Each row below holds a small network's activations on one input, seen along a few directions.
Each table varies a few parts of the input and shows all the possible inputs, shuffled.
Descriptions start from the smaller parts, as in this example, which fits no table here: line(6) and (point or ring(9) or (values(2) and ring(5))).
Shared parts are said once, and a part with two or three values counts as separate values.
In the rows, zero is written as 128.

Other details of the inputs vary at random and push rows far along three fixed directions, the same in every table; ignore that.

Table:
row 1: [141 124 126 133 121 119 126 123 127 134 128]
row 2: [143 127 129 133 125 119 131 123 123 135 127]
row 3: [135 128 126 122 119 117 129 127 131 137 130]
row 4: [137 128 124 120 128 112 131 123 129 130 128]
row 5: [113 146 136 127 142 150 120 142 132 104 130]
row 6: [ 96 146 126 132 131 131 128 129 119 128 128]
row 7: [127 122 121 124 125 114 130 137 123 144 124]
row 8: [135 127 125 122 124 110 132 125 133 126 129]
row 9: [122 154 139 131 124 139 120 150 136 110 121]
row 10: [140 127 126 126 126 114 126 124 128 130 127]
row 11: [140 125 127 132 121 120 128 121 124 134 127]
row 12: [138 125 128 130 118 121 129 126 134 139 124]
row 13: [140 128 127 126 127 114 129 123 126 129 126]
row 14: [101 145 129 132 125 135 128 137 120 133 125]
row 15: [124 145 137 139 140 156 117 144 128 111 125]
row 16: [136 132 121 120 132 115 132 124 129 134 127]
row 17: [ 94 143 131 141 119 142 132 124 117 136 124]
row 18: [141 124 130 128 121 121 132 127 132 137 121]
row 19: [132 122 123 135 125 115 127 131 117 142 122]
row 20: [116 158 137 138 125 150 124 137 129 124 117]
row 21: [140 126 128 129 124 124 133 124 129 142 124]
row 22: [ 95 142 127 137 127 134 129 122 112 128 129]
row 23: [133  79 127 123 157 162 127 132 131 107 144]
row 24: [136 128 125 127 124 113 126 121 128 132 129]
row 25: [126 120 124 137 128 119 130 126 117 142 127]
row 26: [134 127 124 122 124 110 130 124 134 129 130]
row 27: [137 123 129 130 117 121 130 124 135 138 125]
row 28: [133 125 126 122 118 118 130 125 131 135 131]
row 29: [123 155 142 143 127 145 115 148 132 105 119]
row 30: [138 128 128 121 122 118 134 127 128 134 128]
row 31: [122 157 139 136 132 139 112 150 136 105 120]
row 32: [ 54 114 117 130  98 148 160  37  93 133 162]
row 33: [122  97 121 123 150 136 124 136 124 125 134]
row 34: [125 126 119 123 131 109 129 132 123 139 125]
row 35: [136  74 125 109 162 161 120 148 145 108 144]
row 36: [136 130 124 121 130 113 132 124 129 132 130]
row 37: [138 127 127 121 124 119 133 127 128 137 129]
row 38: [137 118 123 118 135 130 131 130 131 133 129]
row 39: [121 157 140 137 132 140 114 150 135 102 120]
row 40: [126  72 120 110 165 159 121 137 145 103 151]
row 41: [142 129 125 127 131 116 129 123 125 134 128]
row 42: [138 125 131 129 120 121 135 123 129 138 123]
row 43: [140 119 126 119 136 128 129 134 131 133 131]
row 44: [119 156 144 141 124 148 118 151 139 110 116]
row 45: [128 121 124 132 123 119 131 132 125 147 119]
row 46: [138 129 127 127 126 115 131 120 124 130 128]
row 47: [139 126 130 130 122 122 134 125 130 140 123]
row 48: [140 127 128 120 122 117 131 129 130 133 126]
row 49: [139 131 123 121 132 114 131 125 129 134 129]
row 50: [138 124 129 129 119 121 130 124 132 139 123]
row 51: [ 75 114 127 128 131 168 143  84 108 113 153]
row 52: [135 129 124 120 126 112 129 124 131 131 129]
row 53: [120 152 138 140 125 144 121 134 124 114 122]
row 54: [120 157 135 141 127 146 122 133 122 120 120]
row 55: [139 124 126 133 119 119 127 121 127 133 129]
row 56: [141 130 124 126 131 116 129 124 126 134 125]
row 57: [138  78 127 123 156 157 121 140 140 105 141]
row 58: [138 123 130 130 117 119 131 125 135 136 123]
row 59: [115 160 134 131 129 135 117 141 133 114 125]
row 60: [137 124 127 122 119 115 130 128 134 133 128]
Description of these inputs: ring(5) and (values(2) or line(10)).
- The inputs of row 20 and row 38 match in every part but the ring(5) part. If row 47 is changed in the same way as row 20 into row 38, which row does it become? => row 37
- List by row number the other rows that have the ring(5) part in common with row 46. => row 10, row 13, row 22, row 24, row 31, row 32, row 33, row 39, row 41, row 51, row 56
- Which other rows does row 23 become when the line(10) part takes its other values? List them by row number. => row 1, row 2, row 11, row 15, row 29, row 53, row 54, row 55, row 57
- A walk changes only the ring(5) part. It starts at row 34 and steps to row 33. List the rest of the walk in order. => row 19, row 45, row 7
- List by row number the other rows that have the ring(5) part in common with row 26. => row 4, row 5, row 6, row 8, row 16, row 34, row 36, row 40, row 49, row 52, row 59
- Which other rows does row 14 become when the values(2) part takes its other values? List them by row number. => row 7

Table:
row 61: [106 201 149 158 102 143 114 146 123 124 105]
row 62: [142 172 132 146  81  85 135 120 123 167 102]
row 63: [ 31 100 119 135  88 168 175  36  84 153 158]
row 64: [105 201 150 158 102 143 117 144 127 124 104]
row 65: [ 89 134 133 121 159 169 113 173 136 100 130]
row 66: [124 103 125 133 121 136 138 110 116 142 133]
row 67: [ 98 137 133 125 162 170 109 165 131  93 134]
row 68: [157 103 127 137 131 124 127 123 126 129 127]
row 69: [120 113 116 122 137 121 138  97 114 127 145]
row 70: [153 103 127 130 133 125 130 133 129 142 124]
row 71: [141 132 135 105 126 131 130 111 150  92 148]
row 72: [138 109 117 114 140 110 126 133 130 133 134]
row 73: [135 111 117 113 139 109 128 136 135 136 130]
row 74: [153 112 119 114 144 103 122 146 140 134 130]
row 75: [131 108 118 113 139 108 129 140 133 138 128]
row 76: [144  97 127 128 127 124 130 140 135 146 120]
row 77: [145 114 119 121 143 108 126 125 124 122 134]
row 78: [ 99 136 133 124 166 171 111 160 131  93 135]
row 79: [159 105 127 135 134 126 129 123 129 133 126]
row 80: [143 115 117 115 144 110 127 129 129 130 131]
row 81: [150 128 144 121 113 146 131 110 153  98 139]
row 82: [152 182 133 149  86  85 133 115 117 160 100]
- Describe the family of inputs behind these rows. => values(2) and (point or line(10))
